Each row below holds a small network's activations on one input, seen along a few directions.
Each table varies a few parts of the input and shows all the possible inputs, shuffled.
Descriptions start from the smaller parts, as in this example, which fits no table here: one of 6 places along a line, together with either a single point or one of 9 places around a ring or (one of 2 separate values, together with one of 8 places around a ring).
Shared parts are said once, and a part with two or three values counts as separate values.

Other details of the inputs shift rows strongly along two fixed directions, in all tables alike. That doesn't count.

Table:
R1: [ -5.0   0.3  11.0  -5.6  -7.1  18.2  -7.0  -5.7 -10.4  -6.7 -11.1  -7.7]
R2: [ 39.6   0.2   2.5  32.5  36.5   3.7   3.2  12.0 -20.1 -34.2  26.4  -9.0]
R3: [-43.4  11.4  12.4 -41.4 -38.3  -3.3   5.8  -1.2  39.9  49.2 -29.3  20.2]
R4: [ 23.0  -9.7   8.4  21.5   2.1  -1.2  -7.9 -15.9 -38.3 -26.7  10.6  -1.0]
R5: [ 45.4   6.7   0.3  48.4  54.3 -18.0  13.3  -0.3 -41.8 -34.9  59.1  -9.2]
R6: [-42.0  24.1   9.1 -28.4 -24.1 -20.4  24.3  20.3  75.6  52.3  -6.5  16.2]
R7: [-21.1  42.0   4.6   4.5  26.0 -44.2  52.5  30.2  44.4  30.3  38.7   5.3]
R8: [-14.8 -23.5  17.1 -35.5 -59.9  43.0 -40.0 -19.0  -8.3  -5.1 -69.2  -1.3]
R9: [-4.0  7.3 10.0 -2.8  1.2  1.6  7.2 12.8 13.6 -2.5 -0.3 -0.8]
R10: [ 51.8   6.2   4.9  63.5  53.5 -25.9  33.8  23.6 -16.6 -45.0  55.9  -1.1]
R11: [-43.5  -4.8  12.0 -58.2 -68.6  42.6 -35.3 -23.3 -11.0  21.1 -67.5  -6.9]
R12: [ 14.6  -5.1   2.6  11.4   4.7  12.4 -16.5  -5.6 -44.6 -30.1   7.0  -9.7]
R13: [-30.0  33.3  10.3 -14.6  10.2 -28.3  45.9  35.0  74.2  42.9  10.3  12.1]
R14: [-30.3  31.2  11.4 -12.1   9.5 -30.4  44.4  37.3  74.5  43.6  13.3  10.5]
R15: [ 29.0 -19.4   4.8  22.4  -6.4  13.9 -26.5  -3.3 -24.0 -36.5  -5.5  -6.5]
R16: [ 28.6 -11.0  -2.8  25.4  19.5  13.5 -22.4  -9.1 -41.7 -32.2   8.1  -1.1]
R17: [-13.8  -8.9  11.9 -22.0 -29.3  33.0 -22.2 -12.4 -16.5  -8.0 -29.4  -2.3]
R18: [ 10.1 -39.8 -54.7   9.9  19.7 -23.4   3.8 -27.5 -23.4  -0.2  -2.2 -13.7]
R19: [ 22.9 -15.0   2.6   8.2   2.9  20.5 -28.5 -18.5 -45.6 -24.3  -4.6   0.5]
R20: [ 23.3 -12.5   3.8   2.4  -4.9  28.3 -24.2  -4.4 -26.9 -31.3 -11.2  -3.2]
R21: [ 39.4   0.9   3.3  38.5  43.3  -0.2   6.5   9.3 -25.7 -45.2  31.9  -6.9]
R22: [-26.9  35.9   5.4 -10.2   6.1 -31.6  40.8  29.1  74.3  51.6  18.2   9.3]
R23: [-39.4  30.9   9.7 -17.2  -3.3 -30.4  38.9  17.9  50.9  51.4  16.6  11.4]
R24: [-44.9  10.0   7.9 -35.7 -37.2   4.5  -2.0   3.1  42.7  50.2 -31.9  12.1]
R25: [  0.0  -7.3   5.4 -14.4 -16.7  19.9 -19.9 -16.8 -20.2   0.2 -16.2   7.8]
R26: [-18.2 -45.4 -53.1 -34.4 -22.0   7.4 -25.6 -41.4 -20.0  17.1 -44.2 -12.6]
R27: [  1.2 -24.9   6.1 -28.2 -37.6  47.3 -55.8 -36.9 -52.4 -15.4 -52.0   0.6]
R28: [-34.4  11.5   9.1 -33.6 -29.7  -1.3   3.2  16.5  55.3  38.2 -17.4   7.4]
R29: [  5.3  -8.8   1.4  -0.2  -9.4  23.1 -24.1 -11.4 -22.0  -3.1 -16.7  -2.2]
R30: [-47.0   3.4  17.7 -44.0 -51.7   2.2   1.7  -9.0  38.7  53.0 -46.7  18.6]
R31: [ 22.5  -6.6   3.2  21.7   8.5   3.3  -9.3 -12.4 -40.3 -29.9  20.1   0.9]
R32: [  8.7 -11.0   0.8   1.3  -9.8  20.4 -23.5 -10.5 -22.5 -10.5  -9.0   3.9]
R33: [ 19.9  19.0  -1.2  38.4  38.7 -31.1  29.3  19.8 -11.9 -23.5  53.9   1.5]
R34: [ 25.0   7.6  -0.4  35.1  30.3 -19.7  13.9  25.3  10.8 -18.6  42.0   0.7]
R35: [-22.5  27.2   7.8 -13.3   5.4 -22.4  30.8  12.4  40.6  44.8   7.0  12.2]
R36: [  8.4 -11.9   4.5  -6.5 -18.2  27.8 -33.5  -4.2 -13.5 -11.8 -21.0 -12.0]
R37: [ 25.5  13.3   3.6  31.7  39.2 -17.8  29.9  22.9   6.8 -20.7  44.2   0.4]
R38: [ 24.2  -6.0   2.6  17.2  12.3   7.3  -9.7 -12.7 -41.8 -25.7  21.8  -1.3]
R39: [ 28.1  13.3  -3.6  32.1  38.6 -17.8  10.3  14.5   3.6 -16.3  41.0  -0.6]
R40: [  6.6 -33.7 -57.6 -11.2  13.3  -4.5 -13.4 -34.7 -30.5   3.9 -17.3 -23.1]
R41: [ 16.3 -32.3 -60.1  12.3  36.3 -18.5  -1.7 -25.2 -29.8  -3.5   9.2 -20.2]
R42: [-26.2   7.1 -53.8 -10.3  35.8 -56.7  49.8  -0.2  46.7  54.5  16.8  -5.3]
R43: [-12.6   0.3   5.1 -18.7 -22.0  16.4 -19.2   4.7  15.7   6.7 -24.5  -1.8]
R44: [ 40.8  11.5   3.0  59.4  48.8 -36.9  31.5  15.1 -26.6 -38.4  59.5  -1.1]
R45: [ 30.4 -20.6 -65.0  28.3  58.0 -35.5  19.5 -13.6 -23.9  -9.8  40.9 -14.3]
R46: [-19.7  -8.3   5.7 -39.3 -51.9  32.7 -34.1 -13.1  10.2  14.8 -43.0   2.5]
R47: [-28.9  21.4  13.3  -8.2  -1.7 -18.8  34.2  20.5  42.8  23.1   8.5  10.4]
R48: [-16.3  34.1   7.9   9.6  15.3 -54.3  55.8  35.6  79.0  42.4  33.1  17.4]
R49: [ 16.9 -16.0   7.5   0.2 -10.7  25.9 -26.3  -5.2 -21.9 -32.7 -17.9  -2.2]
R50: [-13.9  -6.4   6.8  -7.6 -29.4   7.4  -8.5  -6.2   6.8  13.9 -28.3  11.1]
R51: [-14.0  -3.5  12.3 -20.9 -29.9  18.2  -7.4   0.6   9.5  -3.6 -27.4   3.5]
R52: [-10.6  13.5   3.5 -10.3  -8.4  -2.7   7.9   5.0  -2.2   3.5   5.8   1.6]
R53: [ 24.9 -17.1   0.1   8.8  -6.3  26.6 -39.5 -12.7 -31.2 -32.1  -7.0  -7.3]
R54: [ -8.3 -18.8  11.7 -20.6 -31.3  46.9 -42.2 -23.7 -39.1 -22.5 -44.1  -9.4]
R55: [ 28.4  -8.4  -1.3  33.3  19.0   2.6 -11.7  -2.7 -29.1 -29.4  19.0   4.8]
R56: [-24.7   5.4   9.1 -28.3 -25.8  10.8  -9.8 -12.4  -2.8  19.4 -21.8   2.3]
R57: [ 15.3  14.0   6.2  37.7  44.5 -20.4  27.1  19.8   0.4 -17.8  46.5  -2.8]
R58: [-24.6  24.8  11.8 -15.7  -0.9 -12.9  34.1  24.3  50.9  33.1   2.4   2.6]
R59: [ -0.5  -6.2  16.1   6.4 -10.2   5.9   0.8  -4.1  -6.9 -13.3  -9.6  -0.3]
R60: [  5.4 -24.9   5.5 -12.5 -31.2  41.2 -52.5 -12.1 -24.5 -19.9 -35.0 -10.6]
Each input here is: one of 6 places along a line, together with either a single point or one of 9 places around a ring.
- Changing only the place on the line of 6 turns R36 into R60. The same change can be made to R58. Which row results? => R9
- Changing only the place on the line of 6 turns R18 into R26. The same change can be made to R10. Which row results? => R51
- Change only the place on the ring of 9 in R59. List by row number the other rows that result. => R4, R8, R10, R15, R30, R44, R48, R50
- List by row number the other rows that have the place on the line of 6 in common with R17. => R20, R25, R28, R32, R37, R38, R45, R46, R52
- List by row number the other rows that have the place on the line of 6 in common with R16. => R7, R13, R21, R27, R39, R42, R43, R54, R56
- Change only the place on the ring of 9 in R34. List by row number the other rows that result. => R3, R6, R31, R33, R47, R49, R51, R55

Table:
R61: [ -6.4  14.5 -10.5   4.8  22.8 -22.3  26.2  19.2  37.6  18.0  19.1   0.7]
R62: [-19.2   7.7   2.8 -19.0  -8.1   9.0  -2.7  -1.5   5.3  11.4 -12.4  -3.4]
R63: [ 53.3 -23.8 -26.3  49.6  46.5 -17.8  -2.4 -15.2 -55.4 -45.5  34.4  -8.2]
R64: [-16.6   1.5   9.4 -22.0 -16.8  13.3  -1.3  -0.3   3.6   7.9 -17.5  -0.6]
R65: [  6.0  24.6 -13.3  40.7  58.3 -63.3  64.5  18.3  17.9  18.3  70.0  10.6]
R66: [  2.8  -7.1 -14.6 -12.1  -4.1  12.1 -15.3  -7.1  -0.9  -0.5 -10.0  -9.3]
R67: [-12.9  -7.2   5.9 -17.5 -30.6  11.1 -14.4  -2.3  16.3   8.5 -27.4   6.4]
R68: [ 29.7 -22.5  -7.5  16.1   8.2  19.1 -21.0  -7.3 -31.9 -35.4  -3.0  -9.8]
R69: [-18.5   8.0   0.0 -24.2  -7.5   9.1  -5.8  -3.7   4.2  16.6 -11.5  -6.9]
R70: [-18.2   4.7  12.5 -16.8 -25.0  10.7  -4.1  -0.6   4.6   7.5 -18.0  -0.1]
R71: [  1.3 -10.3   1.2  -1.7 -13.0   9.2 -12.4  -1.7   1.8  -8.7 -14.7  -3.9]
R72: [ 27.7 -16.5  10.2  12.7  -7.9  28.9 -34.3 -16.9 -55.3 -44.8  -6.9  -2.5]
R73: [-15.3  20.3  18.6  -3.6  -8.6 -10.2  16.3  11.4  19.9  23.6   4.9  15.0]
R74: [-13.6   6.1  11.5  -6.9 -14.3  -8.9   6.8   7.7  32.3  23.1  -7.2  12.0]
- Changing only one part turns R74 into R73. The same change can be made to R61. Which row results? => R62
- What do these inputs look like to the network? => one of 2 separate values, together with either a single point or one of 6 places along a line
- Change only the choice among 2 separate values in R65. List by row number the other rows that result. => R63
- Change only the choice among 2 separate values in R66. List by row number the other rows that result. => R69
